A small network was shown many inputs. Here are its activations along a few directions, one row for each input.
Each table varies a few parts of the input and shows all the possible inputs, shuffled.
Descriptions start from the smaller parts, as in this example, which fits no table here: values(3) and (point or line(9) or (line(6) and ring(8))).
Shared parts are said once, and a part with two or three values counts as separate values.
In the rows, 128 means zero.

Other details of the inputs shift rows strongly along two fixed directions, in all tables alike. That doesn't count.
To show where, the next rows are all for the same input, with only those details redrawn:
[119 110 123 115 125 111 127 134 138 129 147 142 125 153]
[ 81 194 117 124 171 147 156 124 115 156 126  71 185 213]
[104 227 170 145 181 196 169 191 102  95 118  80 198 173]
[144 140 177 135 133 158 139 201 126  67 140 154 135 111]

A family of inputs:
row 1: [132 133 154 149 114 176 130 208 128  86 117 125 126  71]
row 2: [127 124 123 137 116 127 117  96 147 142 128 114 112 103]
row 3: [108  95 101 120 105 131 110 144 123 133 127 108 117 130]
row 4: [106 109 120 122 110 125 121 117 148 129 118 113 115 118]
row 5: [117 115 124 114 121 132 110 103 147 127 123 115 110 116]
row 6: [112 118 107 113 131 130 141 112 132 142 121 167 130 118]
row 7: [153 105 114 137 130 113 111 114 128 122 117 142 136 155]
row 8: [117 117 120 144 104 120 128 110 146 145 122 113 119 105]
row 9: [131 101 107 131  97 116 106 142 106 139 119 102 120 131]
row 10: [140 113 128 120 110 117  98 102 114 117 118 104 110 135]
row 11: [135 126 141 138 143  82 134  93 122 132 123 152 131 123]
row 12: [107  99 120 113 109 126 112 119 131 114 123 108 117 134]
row 13: [144 140 177 135 133 158 139 201 126  67 140 154 135 111]
row 14: [100 204 110 131 162 152 156 107  72 158  96  89 192 197]
row 15: [146 135 121 120 120 127 148 119 144 172 155 138 107 114]
row 16: [145 128 123 136 119  92 131 130 135 154 142 138 133 129]
row 17: [168 139 179 146 122 138 129 196 109  78 133 151 135 112]
row 18: [132 117 119 137 102 106 121 112 130 134 118 105 120 112]
row 19: [154 117 107 148 134 110 123 108 147 135 123 145 141 130]
row 20: [135 126 122  99 125 133 141 125 144 156 150 138 102 130]
row 21: [118 107 124 106 119 133 102 105 131 112 128 110 111 132]
row 22: [129  97 110 122 141 129 117 115 147 116 127 147 136 150]
row 23: [118 110 115 106 127 139  94 108 119 120 130 110  99 124]
row 24: [161 136 119 115 119 112 139 122 125 163 148 130 109 123]
row 25: [118 120 125 121 126 112 135 133 156 145 143 147 127 135]
row 26: [168 144 173 142 122 168 101 173  93  60 113 119 105  82]
row 27: [139 113 109 152 138 127 131 105 164 148 128 153 142 118]
row 28: [118 114 102 149 101 126 126 135 140 163 127 114 119 100]
row 29: [124 126 108 134 125 125 148 105 131 159 126 168 134 104]
row 30: [167 152 173 150 120 157 122 163 119  71 117 118 121  69]
row 31: [144 130 112 131 120 117 105 102 120 138 124 105 100 104]
row 32: [151 155 175 161 129 152 151 188 143 107 143 156 143  81]
row 33: [112 110 108 106 127 129 134 113 114 127 125 164 128 136]
row 34: [119 122 143 141 149  98 144  89 140 142 126 160 131 111]
row 35: [ 90 193 105 141 192 169 156 106 140 156 102  79 200 191]
row 36: [131 105 125 126  99 110 108 116 114 120 115 103 118 135]
row 37: [140 129 106 130 120 109 138 109 113 148 121 161 136 114]
row 38: [128 128 114 138 124 132 112  99 137 147 129 113  99  94]
row 39: [134 117 122  92 124 133 133 128 125 141 153 136 103 146]
row 40: [107 106 143 112 152 101 131  99 124 111 126 154 125 142]
row 41: [ 69 198 137 130 201 138 168  90 117 152 101  87 186 184]
row 42: [117 119 114 115 129 139 103 106 137 135 125 114  99 109]
row 43: [157 123 126 105 115 115 128 127 107 148 144 130 105 147]
row 44: [134 114 100 143 100 111 119 137 123 153 122 105 121 108]
row 45: [133 114 146 129 139  86 124  97 106 119 117 151 126 147]
Changing only one part turns row 39 into row 20. The same change can be made to row 13. Which row results? -> row 25
Changing only one part turns row 7 into row 35. The same change can be made to row 14. Which row results? -> row 6
What do these inputs look like to the network? -> ring(5) and (line(4) or values(5))
A walk changes only the ring(5) part. It starts at row 34 and steps to row 11. List the rest of the walk in order. -> row 45, row 40, row 41
A walk changes only the ring(5) part. It starts at row 3 and steps to row 1. List the rest of the walk in order. -> row 28, row 44, row 9
Which other rows does row 30 become when the line(4) part takes its other values? List them by row number. -> row 18, row 31, row 44
Which other rows does row 3 become when the line(4) part takes its other values? List them by row number. -> row 12, row 21, row 23

A family of inputs:
row 46: [157 101 119 114  91  85 108 116 122 152 139 114  99 144]
row 47: [125 110 149 131 138 176 133 165 153  75 127 163 126  94]
row 48: [135  77  95 122  80  74  98 118 122 146 117 119 117 148]
row 49: [151 165 132 140 130 151 132 162  92 115 109  88 161 148]
row 50: [119 172 136 157 158 180 138 125 140 121 101 106 161 100]
row 51: [ 95  80  93  90 121  95 114  71 177 174 149 136  93 154]
row 52: [151 154 162 134 133 170 139 141 136 107 123 154 115  52]
row 53: [111  99  50 121 126  62 101  32 120 204 116  98 121 179]
row 54: [105 144 169 134 150 165 132 169 111  49 103 115 151 140]
row 55: [175 151 171 140 125 142 130 157  90  94 122 145 102  74]
row 56: [156 154 177 163 176 116 195 169 147 111 144 248 190 120]
row 57: [114  97 126  96 128 104 107  87 138 123 140 130  98 163]
row 58: [112  93  92 155 105  95 116 103 145 167 128 120 125 104]
row 59: [ 65 179 106 133 152 159 154 156 123 144 120  72 185 191]
row 60: [133 105 163 118 141 152 112 150 124  68 121 151 123 120]
row 61: [125 123 152 167 115 159 127 148 145  83 107 142 136  61]
row 62: [169  38 148 108  74 105 103 181 174  87 182 207  52  63]
row 63: [137 151 142 121 145 137 128  92 102 122 117 118 122 116]
row 64: [103 149  87 137 136 101 135  66 144 217 131  78 131 154]
row 65: [155 179 193 159 189 112 190 168 117  86 126 224 199 161]
row 66: [ 98 186 104 160 130 160 156 147 114 167 111  51 188 172]
row 67: [146 181 177 144 154 164 131 135 108  78 104  98 141 103]
row 68: [126 156 146 134 146 179 139 208 136  89 132 132 154 116]
row 69: [116 196 101 149 143 169 152 143 121 173 111  65 183 168]
row 70: [122  47  77 124  93  39  84  63 133 172 117 131  96 134]
row 71: [168  49 140  95  76 111 113 179 157  99 180 224  51  53]
row 72: [122 207 136 148 167 140 142 109  94 146 102  46 167 161]
row 73: [146 103 111 127  90 106 121 125 152 174 154 126  99 125]
row 74: [140 143 157 149 128 157 129 127 147 106 128 135 119  70]
row 75: [ 80 147 139 136 151 172 151 153 140  98 111 104 162 138]
row 76: [ 82  90  56 113 124  62 101  12 128 184 104  86 134 180]
row 77: [126 101 154 121 118 133 111 187 111  68 131 133 136 132]
row 78: [122 167 159 116 145 149 125 167 108  99 139 100 142 170]
row 79: [127 107  67  88  99  67 119  56 105 218 143 104 102 191]
row 80: [123  55  80  89 100  74  82  95 139 155 145 152 100 180]
row 81: [162  45 159  86  96 105 100 138 132  72 156 218  43  75]
row 82: [ 73 106  63  80 135  98 134  39 150 213 147 125 100 183]
row 83: [198  53 136 114  59 102 122 171 149 118 171 207  49  32]
row 84: [149 188 161 148 146 175 159 161 114 126 124 119 142  70]
row 85: [103 204 105 167 166 166 152 120 122 165 101  68 179 146]
row 86: [151 130 152 148 138 152 112 128 112  70 106 137 129  92]
row 87: [101 194 130  99 158 156 146 137  82 140 135  88 153 198]
What do these inputs look like to the network? -> values(2) and (point or (line(4) and ring(5)))
Changing only the values(2) part turns row 77 into row 59. The same change can be made to row 65. Which row results? -> row 56
Changing only the values(2) part turns row 64 into row 72. The same change can be made to row 73. Which row results? -> row 46
Which other rows does row 67 become when the line(4) part takes its other values? List them by row number. -> row 63, row 76, row 86
Which other rows does row 47 become when the ring(5) part takes its other values? List them by row number. -> row 50, row 68, row 69, row 85
